A small network was shown many inputs. Here are its activations along a few directions, one row for each input.
In each table, some parts of the input vary, and every possible input appears once, in random order.
A made-up example of a description, with smaller parts first: one of 3 separate values, together with either a single point or one of 11 places around a ring or (one of 4 places along a line, together with one of 8 places around a ring).
Shared parts are said once, and a part with two or three values counts as separate values.

Other details of the inputs vary at random and push rows far along two fixed directions, the same in every table; ignore that.

Table:
R1: [  2   0  -3 -21  10  14  47 -56 -12 -15  -1  12]
R2: [ -3 -19  21  28 -38  20  -4  59 -27 -29   7 -12]
R3: [ 46  46 -56 -45  51 -44  -3 -64  38 -17 -56 -13]
R4: [ 22  28 -22 -52  -1 -19  36 -57 -48  -5 -52  33]
R5: [ -2  21  24   1  19  -9 -30  26  50  23   9 -35]
R6: [  9   1  15  19  20 -23 -66  57  56  19   4 -56]
R7: [-23 -13  15  15  29 -25 -52  13  35  43  19 -20]
R8: [ -4 -29  16  34 -39  18 -13  77  -1  -3  27  -2]
R9: [  3 -38   5  11 -74  38  11  52 -37 -18  16  31]
R10: [  3 -21   1  22 -47  21   7  48  -8 -12  17   8]
R11: [  9   3 -17 -32 -17  33  45 -71 -58 -36 -39  49]
R12: [ 46  45 -54 -46  52 -48  -1 -62  29 -22 -58  -2]
R13: [ 34  47 -30 -46  49 -26  26 -83  40   8 -42  -7]
R14: [-12   3  25   3 -26  -5  24  41 -37   4  21  14]
R15: [ -3 -10 -27   3   3  16  35 -29 -44 -51 -23   6]
R16: [-23 -13  14  11  25 -24 -49  12  39  43  19 -26]
R17: [-14 -17  25  14   4  22   8   1   3  -1  36  -6]
R18: [-19  -9   2  42  39 -10 -57  33  47   5  10 -54]
R19: [-15 -19  27  16   1  23   9   2   2  -1  38  -7]
R20: [-24 -15  11  38 -25  23   2  47 -15 -32  24  -1]
R21: [ 22  29 -27 -39  60 -17  -2 -87  37   3 -52   1]
R22: [  0  19  29   7  29 -10 -44  35  58  27   9 -42]
R23: [ -9 -10  21  14 -25  -3  30  20 -23  18  39   2]
R24: [-23 -14  26   4 -57  17  53  38 -67 -13  26  29]
R25: [ -3 -30 -60  -3 -32  25  66 -15 -72 -46   5  59]
R26: [-31 -38  35  23 -48  34  -6  45 -55   5  32  19]
R27: [  8   3  17  23  19 -22 -62  63  47  13   2 -45]
R28: [-30 -31  27  17 -36  52  22   5 -42 -27  25  26]
R29: [ 15  16 -17 -31  33 -28 -21 -47  10  30 -34   2]
R30: [ 18  37 -10 -33  26 -10 -14 -40  28   6 -44 -10]
R31: [ -3  14  16  -7  13 -32 -45  29  27  42 -10 -28]
R32: [-31 -48 -24  40 -43  29  10  55 -32 -17  43  23]
R33: [ 20  35 -39 -16  42 -30  -7 -40  43 -11 -38 -14]
R34: [  5  -5  -5 -10   9 -10  55 -52 -40  -2   9  29]
R35: [ -9 -34  11  33 -66  35  13  64 -32 -19  28  16]
R36: [  1  21  27   7  30 -12 -44  32  58  28  10 -42]
R37: [ 38  26 -92 -39  63 -42  10 -69  37  10 -46  11]
R38: [ 25   0  -7   5  -1 -13 -57  35  60  35  -8 -12]
R39: [ -5  15   0  30  38 -23 -60  30  70  10   3 -40]
R40: [ 24  31 -12 -23  40 -45  15 -37  25  31 -10  -8]
R41: [ -8  12  24   2  16 -34 -59  43  33  43   1 -29]
R42: [ 20  22 -26 -36   2 -27  67 -71 -30   0 -18  22]
R43: [ 19  33 -18 -45   5   6  27 -62 -21 -22 -53  24]
R44: [ -6   4  18  12  23   7 -65  11  50  27   8 -25]
R45: [-11 -13  -5 -20 -26  40  54 -56 -53 -40 -13  42]
R46: [-14 -20  -8 -10 -29  19  61 -51 -80 -25  -5  56]
R47: [  1  11  -1  21  16 -22 -55  41  50   0   6 -34]
R48: [-33 -34   4  43 -37  41   7  37 -34 -37  29 -11]
R49: [ 20   9 -24 -34  25 -26  66 -95 -35  -6 -15  32]
R50: [  0   7   2 -20 -42   5  72 -16 -80 -24  -4  45]
R51: [ 23  -1 -12   0  -8 -11 -48  29  56  32  -6 -13]
R52: [-13  -4  31  20 -12  20   8  22  10   6  34 -13]
R53: [-29 -37  29  24 -34  18  31  20 -42   1  52  10]
R54: [-24 -33  27  19 -26  19 -24  34 -35  19  21  11]
R55: [-15 -13  27  23 -17  40 -27  17  -8  -2  16   8]
R56: [  2  11  23  10  25  -3 -21  12  53  28  20 -34]
R57: [  6  19   1 -25 -11  19  21 -27 -27 -21 -35  21]
Each input here is: one of 3 separate values, together with either a single point or one of 6 places along a line or (one of 2 separate values, together with one of 6 places around a ring).
Question: Changing only the choice among 3 separate values turns R29 into R26. The same change can be made to R33. Which row results?
Answer: R20
Question: Changing only the choice among 3 separate values turns R27 into R6. The same change can be made to R11. Which row results?
Answer: R44
Question: Change only the place on the line of 6 in R2. List by row number the other rows that result.
Answer: R18, R35, R38, R39, R47

Table:
R58: [ 21  23 -30 -36  15  -4  35 -65 -14 -19 -41  22]
R59: [ -9 -12  16   5 -26  14  12  12 -21  -2  14  11]
R60: [ 15   6 -34 -25  -6   8  57 -58 -37 -39 -29  33]
R61: [ -9  -9  13  11 -30  15   4  32 -19  -9  15   4]
R62: [ -5  -7  12   4 -22  16   3  13 -15  -7   8   3]
R63: [ -7 -17  -4  15 -15  14  11  14  -7 -15  14   2]
R64: [ 13  19  -2  -8  18 -18 -18   0  28  13 -13 -14]
R65: [  8   4 -24 -22  -6  14  53 -55 -44 -38 -26  32]
R66: [ -2   1  11   4  16  -5 -10  -5  19  12   7 -13]
R67: [ -1   5   5   2  18  -2  -7  -9  18   4  -2 -14]
R68: [-19 -19  16  19 -18  21   3  19 -18 -13  19  -1]
R69: [  8  -1 -11   0   6 -10 -14  11  20   7  -5  -8]
R70: [ -8 -10  16   7 -17  17   6   7 -14  -2  14   7]
R71: [ 13   9 -24 -29 -18  13  53 -46 -46 -36 -27  36]
R72: [  3   6  -2   0  34 -19 -18 -17  28  18  -4 -14]
R73: [ 27  17 -40 -30   5 -14  30 -45 -18 -18 -40  18]
R74: [-17 -15  10  12 -10   8   9  15 -17   3  24   5]
R75: [ -2 -10   2  10 -25   9   6  28 -15  -9   9   5]
R76: [ -2  -1   8   4  12  -3 -17   2  13  13   3  -8]
R77: [  7   3  -8   6   1 -11 -19  20  14   5  -5 -10]
R78: [ -3   3  -2   5  11  -1 -21   5  16   3  -3  -8]
R79: [ 14  10 -13  -8  19 -19 -22  -1  31  10 -14 -12]
R80: [ 12  15   0  -8  19 -20 -21  -3  23  16 -14 -15]
R81: [-11 -22  -3  19 -26  19   1  26 -15 -13  16   5]
R82: [ -3   5   2  -1  17 -12  -4  -3  14  20  10  -7]
R83: [-15 -15  20  15 -19  21  10  12 -17  -9  20   1]
R84: [  5   1   6  -2   8  -7 -16   2  12  12  -2  -7]
R85: [-10 -11  16  10 -21   7   2  24 -18   3  16   7]
R86: [ -4   1   5   3  18  -8  -9  -5  19  19  10 -10]
R87: [-13 -15  13   9 -19   9   6  18 -18   4  16   9]
R88: [-10 -11  12  12 -22  16  -4  23 -14  -9   9   3]
R89: [-11 -11  13  10 -22  17   0  19 -17  -9  10   2]
R90: [ 17   5 -35 -25 -11   8  52 -50 -37 -33 -29  34]
R91: [ -6 -10   5  12 -29  13   4  32 -21 -14  10   5]
R92: [  5  14  -1  -7  25 -10 -18 -12  30  14 -10 -15]
R93: [-14 -15   4  19 -16  19   5  16 -15 -19  15   3]
R94: [  7  11 -12  -3  25 -12 -25  -5  30   5 -12 -11]
R95: [  1  -5 -13  12  11  -5 -15   5  21  -2   3 -13]
R96: [  6  11   7  -3   5  -8 -12   7  14   9  -4 -11]
R97: [ -3   2   6   0  13  -7 -11  -1  17  21   7  -5]
R98: [  4   9   0  -4  28 -13 -22 -10  26  16  -9 -14]
R99: [  6   8  -2  -5  28 -17 -21 -12  27  22  -7 -10]
R100: [-13 -10  13   8 -22   6   9  22 -23   4  15  10]
R101: [ -1 -13  -2  11 -26   8   7  29 -16  -9   9   6]
R102: [-16 -17  18  14 -18  18  12  11 -18  -3  24   5]
R103: [ -4   2   3   1  21 -13  -4  -6  17  18  14 -13]
R104: [-13 -11  11  12 -19  21  -1  20 -11  -9  15   5]
R105: [ 13   7 -18  -3  16 -18 -24   1  28   9 -15 -13]
R106: [ -4   7   5   0  13 -21  -4   7   8  20   6  -8]
R107: [  4   5   8  -1   5 -11 -16  11   9  14   0  -8]
R108: [ 12  13 -10  -8  20 -15 -19  -1  30   7 -13 -11]
R109: [ 27  24 -21 -36   7 -14  35 -55 -19  -9 -35  21]
R110: [  2   4  -2   2  11   0 -15   6  20   3  -1  -7]
R111: [ 15  11 -18 -29  -6   9  49 -58 -38 -26 -28  31]
R112: [  2   3   6  -1   9  -5 -19   4  15  11  -3 -11]
R113: [-10  -9  13  12 -29  13   2  30 -21 -10  10   1]
R114: [ -4  -6  15   5 -23   7  10  15 -19   2  12   9]
R115: [-10 -16  15  10 -21  11   2  21 -17   1  15   7]
R116: [ -9  -3   3   5  19 -13  -7  -1  15  15  17 -14]
R117: [-17 -19  11  13 -14  14  12   8 -19  -2  22   7]
R118: [  5   6 -16   4  27 -15 -22  -7  32   3  -7 -17]
R119: [-18 -16   9  20 -18  22   4  18 -17 -19  17   3]
R120: [-13 -12  10  13 -16  21   8  14 -13 -17  16   3]
R121: [ 20  21 -31 -34  19  -5  43 -72 -15 -25 -40  21]
R122: [  4  11  -2  -8  28 -27 -13  -8  24  24  -3 -13]
R123: [  4   2  -9   3  12  -5 -16   4  23   4  -3  -7]
R124: [ -5  -9  17   5 -22  13   4  15 -14  -1  14   4]
R125: [ -6 -14  -1  12 -23  13  -4  25 -11 -10   8   4]
R126: [  0   9   5  -3  10 -19   0   5  10  21   5  -7]
R127: [ -4  -8   6   8 -26  13   9  27 -19 -13  10   7]
R128: [ 23  24 -31 -32   8 -12  26 -47 -16 -18 -41  18]
R129: [  7  14  -1 -11  22 -21 -13 -12  26  25  -7  -8]
R130: [  2   9  -3  -6  30 -18 -19 -11  27  25  -3  -9]
R131: [ -9  -6  12   3 -23   6  14  15 -22   5  13  10]
R132: [-13 -15   9  13 -26  19  -2  28 -19 -12  13   7]
R133: [-11 -17  -1  15 -21  19   0  20 -13 -13  13   6]
R134: [  4   7   9  -3   9  -8 -18   2  20  14  -1 -13]
R135: [  3   2  -4   3   6  -6 -21  14  18   2  -4  -8]
R136: [ -9 -10  15  11 -28  14   3  28 -23 -10  12   2]
R137: [  3   6   2   1  31 -14 -20 -11  29  13  -5 -20]
R138: [  0   6   3  -5  13 -16  -4  -1  12  20   5  -8]
R139: [ -3   2   3   2  12   1 -16   1  12   6  -3  -9]
R140: [  9  15  -3  -9  20 -14 -19  -6  29  11 -13 -14]
R141: [  4  12  -5  -4  26 -10 -25  -9  28  10 -13 -14]
R142: [ -2   3   9   1  12  -6 -14   0  18  19   5  -6]
R143: [ -9 -12   4  12 -14  18  12  11 -13 -20  12   5]
R144: [ 15  18   0 -11  18 -19 -14 -10  23  16 -15 -12]
R145: [ 12   4 -17 -22  -2   7  51 -58 -40 -28 -23  30]
Question: What is each input in this table made of?
Answer: one of 2 separate values, together with one of 4 places along a line, together with one of 11 places along a line
Question: Changing only the place on the line of 4 turns R127 into R143. The same change can be made to R107. Which row results?
Answer: R145
Question: Changing only the place on the line of 4 turns R69 into R101. The same change can be made to R115. Which row results?
Answer: R85
Question: Changing only the place on the line of 4 turns R77 into R125. The same change can be made to R106. Which row results?
Answer: R122
Question: Change only the choice among 2 separate values in R145. List by row number the other rows that result.
Answer: R66
Question: Change only the place on the line of 11 in R140. List by row number the other rows that result.
Answer: R59, R62, R69, R71, R79, R108, R124, R129, R134, R138
Question: Change only the place on the line of 4 in R102. List by row number the other rows that result.
Answer: R59, R114, R142

Table:
R146: [ 27  36 -21 -39  35 -36   7 -51  15  16 -40   2]
R147: [ 17  16 -19 -14  39 -35 -14 -24  38  28 -13 -10]
R148: [-19 -24  22  19 -30  24  -5  31 -24  -1  23   8]
R149: [-10  -3  27  24  13 -19 -43  52  47  41  33 -36]
R150: [  8  17 -13 -13  50 -23 -15 -40  39  19 -15 -13]
R151: [ 31  37 -19 -43  37 -27  10 -67  13   5 -48   5]
R152: [-21 -24  20  18 -26  29   4  17 -24  -6  23  10]
R153: [  2  -1   4  39  -4  -4 -82  95  66   2   8 -50]
R154: [ -6  -8   2  -4 -23  15  54 -18 -49 -25  10  22]
R155: [ -6  -5   9  -9 -30  29  45 -24 -50 -27  -1  27]
R156: [ -9 -14   5   2 -30  15  20   7 -39  -6   8  24]
R157: [-16 -18  10  21   1   1  -6  21   4  11  28  -9]
R158: [ -7   2   8  -5   0  11  25 -21 -17 -12   4   7]
R159: [ 10 -10 -35   7 -33  20  -1  22 -18 -45 -20  13]
Question: What is each input in this table made of?
Answer: one of 2 separate values, together with either a single point or one of 6 places around a ring
Question: Changing only the choice among 2 separate values turns R157 into R154. The same change can be made to R152. Which row results?
Answer: R155
